Each row below holds a small network's activations on one input, seen along a few directions.
In each table, some parts of the input vary, and every possible input appears once, in random order.
Descriptions start from the smaller parts, as in this example, which fits no table here: one of 3 separate values, together with either a single point or one of 9 places along a line or (one of 4 places along a line, together with one of 5 places around a ring).
Shared parts are said once, and a part with two or three values counts as separate values.
(in the rows, 128 means zero)

Other details of the inputs shift rows strongly along two fixed directions, in all tables alike. That doesn't count.
To show where, the next rows are all for the same input, with only those details redrawn:
[128 135 116 123 141 117 116 131 107 123 112]
[ 57 110 128 109 123 124 141 107 132  95 136]
[162 130 130 133 122 124 145 126 137 140 142]

Table:
R1: [127 133 117 119 144 119 108 137 117 127 113]
R2: [129 134 120 116 141 124 106 132 113 125 111]
R3: [125 137 121 125 136 138 106 138 105 127 116]
R4: [145 127 135 125 124 128 133 128 146 135 139]
R5: [144 127 135 137 121 124 130 128 149 140 130]
R6: [152 129 134 130 124 121 143 132 143 134 141]
R7: [128 134 129 125 141 119 111 136 113 120 105]
R8: [162 132 135 133 120 127 143 123 139 138 139]
R9: [130 137 125 120 141 119 113 133 110 119 109]
R10: [130 123 141 153 132 137 145 123 136 130 144]
R11: [148 134 136 140 119 118 140 129 149 136 135]
R12: [148 121 135 137 126 127 132 132 143 139 129]
R13: [152 118 135 131 123 133 133 129 136 137 134]
R14: [147 119 136 132 125 130 133 132 140 136 132]
R15: [124 131 125 138 139 113 114 139 116 124 100]
R16: [117 122 130 122 113 145 151 124 147 127 157]
R17: [120 140 126 126 133 133 109 144 103 133 114]
R18: [154 129 126 135 119 130 135 117 141 145 138]
R19: [130 134 128 123 139 121 112 133 109 120 106]
R20: [162 130 130 133 122 124 145 126 137 140 142]
R21: [117 123 135 123 110 147 148 122 147 126 157]
R22: [111 123 133 120 111 143 155 127 147 129 157]
R23: [ 52 111 138 108 123 124 137 112 139  90 133]
R24: [153 126 129 124 124 128 137 129 141 137 143]
R25: [163 135 131 140 119 125 144 119 138 144 136]
R26: [123 138 119 128 140 115 105 135 123 130 106]
R27: [126 135 121 133 137 121 115 124 108 126 102]
R28: [127 138 112 122 135 138 104 132 107 126 117]
R29: [126 130 127 134 141 117 114 139 114 122 102]
R30: [129 127 124 130 139 123 116 131 105 123 104]
R31: [155 126 129 138 118 133 133 118 139 145 134]
R32: [120 144 121 122 135 132 112 144 106 133 115]
R33: [123 128 122 134 140 118 107 138 120 130 102]
R34: [152 123 141 137 124 125 140 133 138 133 131]
R35: [149 133 131 140 121 114 142 133 147 138 136]
R36: [124 131 121 129 136 137 107 141 102 128 116]
R37: [127 127 143 149 129 138 146 119 141 128 146]
R38: [146 128 129 130 126 122 133 131 146 139 138]
R39: [ 49 105 136 106 124 130 128 111 140  95 131]
R40: [117 118 144 131 108 141 147 132 137 136 152]
R41: [125 133 108 126 140 120 110 125 112 132 112]
R42: [113 116 142 128 109 143 147 129 137 131 152]
R43: [124 138 126 135 137 113 111 136 119 124 101]
R44: [ 48 113 136 112 123 121 136 111 142  91 131]
R45: [125 120 138 126 108 148 144 121 143 127 155]
R46: [154 126 125 128 122 129 137 124 139 141 144]
R47: [129 115 137 130 110 147 143 125 138 130 153]
R48: [129 130 124 119 139 127 105 132 112 125 109]
R49: [ 58 109 137 112 120 129 137 105 132  94 130]
R50: [153 118 132 134 121 134 134 125 134 140 134]
R51: [145 129 133 130 124 126 132 128 148 138 136]
R52: [126 139 109 118 139 136 112 138 107 126 117]
R53: [129 127 128 127 140 121 115 136 107 120 105]
R54: [114 125 135 123 110 140 154 130 146 133 156]
R55: [129 135 120 120 143 116 115 135 110 120 112]
R56: [128 130 120 123 138 128 106 127 110 127 108]
R57: [126 133 124 126 141 121 105 135 120 127 106]
R58: [129 114 134 133 110 147 138 122 138 131 152]
R59: [  9 106 136  97 111 144 145 108 139  85 149]
R60: [125 128 134 145 132 134 151 120 144 129 152]
R61: [155 120 128 142 120 132 135 122 135 145 131]
R62: [126 137 106 121 138 136 108 134 108 127 119]
R63: [126 136 127 130 140 117 111 136 116 122 104]
R64: [125 138 119 127 143 112 114 138 116 123 109]
R65: [122 123 134 121 108 148 149 119 148 126 158]
R66: [122 143 123 141 153 128 115 131 110 124 114]
R67: [162 125 133 147 120 126 143 124 132 143 129]
R68: [125 137 112 130 140 115 118 126 108 128 109]
R69: [127 134 117 126 133 139 102 132 105 126 116]
R70: [110 121 143 124 107 144 148 125 142 128 154]
R71: [154 127 130 128 120 132 135 121 141 140 141]
R72: [143 130 127 134 124 119 133 131 149 141 136]
- Describe the family of inputs behind these rows. => one of 4 places along a line, together with either a single point or one of 5 places along a line or (one of 2 separate values, together with one of 6 places along a line)
- The inputs of R47 and R52 match in every part but the place on the line of 4. If R33 is changed in the same way as R47 into R52, which row does it become? => R72
- The inputs of R1 and R14 match in every part but the place on the line of 4. If R64 is changed in the same way as R1 into R14, which row does it become? => R29
- Which other rows does R38 become when the place on the line of 4 takes its other values? List them by row number. => R12, R51, R57
- Which other rows does R56 become when the place on the line of 6 takes its other values? List them by row number. => R5, R31, R39, R48, R57
- Which other rows does R55 become when the choice among 2 separate values takes its other values? List them by row number. => R24

Table:
R73: [ 91 121 140 143 134 123 106 132 133 128 103]
R74: [106 111 139 131 125 113 118 130 122 106  97]
R75: [146 123 131 130 115 122 174 105 164 129 175]
R76: [242 147 123 164 121 154 139 157  96 187 134]
R77: [ 99 128 134 111 128 110 116 142 127 120 111]
R78: [237 146 140 170 140 165 113 168 121 181 140]
R79: [141 123 156 119 104 161 159 139 151 131 182]
R80: [198 167  83 125 134 151  83 142  71 163 101]
R81: [102 106 138 144 131 121 104 120 127 115 100]
R82: [134 130 148 133 103 117 177 129 172 137 170]
R83: [153  98 132 112  92 130 154 107 183 133 161]
R84: [142 118 139 127  90 158 170 117 132 146 177]
R85: [199 148 103 165 151 152  87 156  63 175  96]
R86: [ 97 138 101 108 138 114 116 131 134 124 125]
R87: [102 126 111  98 128 120 106 132 139 125 113]
R88: [101 136 124 144 145 113 138 121 114 101 112]
R89: [ 95 140 114 113 138 109 121 135 127 122 124]
R90: [149 101 154 125  93 119 163 118 168 127 157]
R91: [110 111 121 105 126 112 109 124 125 112 111]
R92: [ 98 129 123 157 150 121 122 111 119 110 115]
R93: [ 99 127 123 105 129 114 109 136 132 124 114]
R94: [104 135 117 124 144 107 135 121 112 104 121]
R95: [141 127 150 115 101 165 152 131 158 134 185]
R96: [104 116 137 146 148 120 115 103 122 112 104]
R97: [110 122 133 114 143 107 127 112 115 107 110]
R98: [100 133 109 109 117 152 117 119  93 127 131]
R99: [145 110 162 145 111 123 177 101 165 123 150]
R100: [204 150 110 127 164 104  96 134  94 148  89]
R101: [ 97 127 137 124 140 157 119 154 107 112 127]
R102: [106 131  96 112 146 116 123 112 124 111 127]
R103: [ 88 135 131 153 142 120 116 130 129 124 112]
R104: [103 141 116  98 128 159 101 135 117 113 136]
R105: [ 95 127 141 130 129 115 119 143 129 120 101]
R106: [151 107 133 115 114 128 164  92 174 132 162]
R107: [ 91 143 132 139 138 111 132 141 124 116 109]
- Describe the family of inputs behind these rows. => one of 5 places along a line, together with either one of 2 separate values or one of 5 places around a ring
- The inputs of R99 and R100 match in every part but the place on the line of 5. If R105 is changed in the same way as R99 into R100, which row does it become? => R93
- Which other rows does R90 become when the place on the ring of 5 takes its other values? List them by row number. => R77, R82, R94, R97
- Which other rows does R104 become when the choice among 2 separate values takes its other values? List them by row number. => R80

Table:
R108: [200 138 132 134 114 135 139 136 147 158 149]
R109: [ 64  93 152 113  91 149 164 101 175 107 175]
R110: [ 73  91 159 126 103 120 171  98 179  98 155]
R111: [ 40  91 152 122 102 113 172  94 188  94 155]
R112: [112 137 114 131 158  97  99 130 112 116  86]
R113: [115 143 102 105 150 119  99 138  96 117 103]
R114: [208 131 141 151 113 148 148 136 145 167 156]
R115: [109 133 118 125 148 135  92 143  92 123  97]
R116: [112 139 112 111 145 123  90 142 100 120  98]
R117: [217 148 138 157 121 140 151 139 138 166 152]
R118: [198 132 146 155 109 146 155 140 153 162 164]
R119: [219 135 131 151 113 147 149 132 135 171 154]
R120: [216 137 130 142 114 143 139 133 142 166 150]
R121: [114 136 103 115 142 131  94 128  89 122  99]
R122: [212 142 122 134 114 135 141 131 137 164 148]
R123: [109 103 147 130 110 116 165  98 159 113 151]
R124: [ 45  92 152 123 105 116 172  92 188  93 158]
R125: [113 130 124 130 150 100 101 137 106 114  79]
R126: [106 145 121 131 151 127  99 145  94 120  98]
R127: [ 67 103 141 102 100 136 168 105 171 104 175]
R128: [ 87  96 155 128 108 119 167  99 172 103 153]
R129: [217 138 132 155 110 145 158 132 140 168 163]
R130: [110 139 110 128 151 134  99 138  87 119 103]
R131: [ 70 100 145 125 113 114 166  92 176 103 156]
R132: [111 139 113 112 142 121  91 144 100 122  96]
R133: [108 139 114 129 150 132  97 142  89 119 102]
R134: [ 61 106 156 127  99 142 170 112 164 108 168]
R135: [111 142 111 108 146 115  96 148 101 121  98]
R136: [112 142 110 107 149 118  95 146 101 119 101]
R137: [110 134 116 118 141 128  88 142  98 124  94]
R138: [207 140 127 133 116 136 139 133 142 160 149]
R139: [ 74 102 141 125 111 112 168  90 172 106 156]
R140: [107 145 118 130 152 128 101 141  91 119  99]
R141: [211 145 119 129 118 129 146 135 139 162 151]
R142: [106 138 118 131 145 128  96 148  91 123  98]
R143: [113 135 111 117 145 131  90 136  95 121  98]
R144: [107 132 120 126 144 132  93 145  92 126  95]
R145: [111 134 111 123 149 137  96 135  87 121 100]
R146: [223 149 134 157 118 139 154 137 135 170 152]
R147: [117 131 120 127 156 103 101 127 100 111  86]
- Describe the family of inputs behind these rows. => one of 5 places along a line, together with either one of 2 separate values or one of 6 places along a line
- The inputs of R124 and R112 match in every part but the place on the line of 5. If R116 is changed in the same way as R124 into R112, which row does it become? => R108
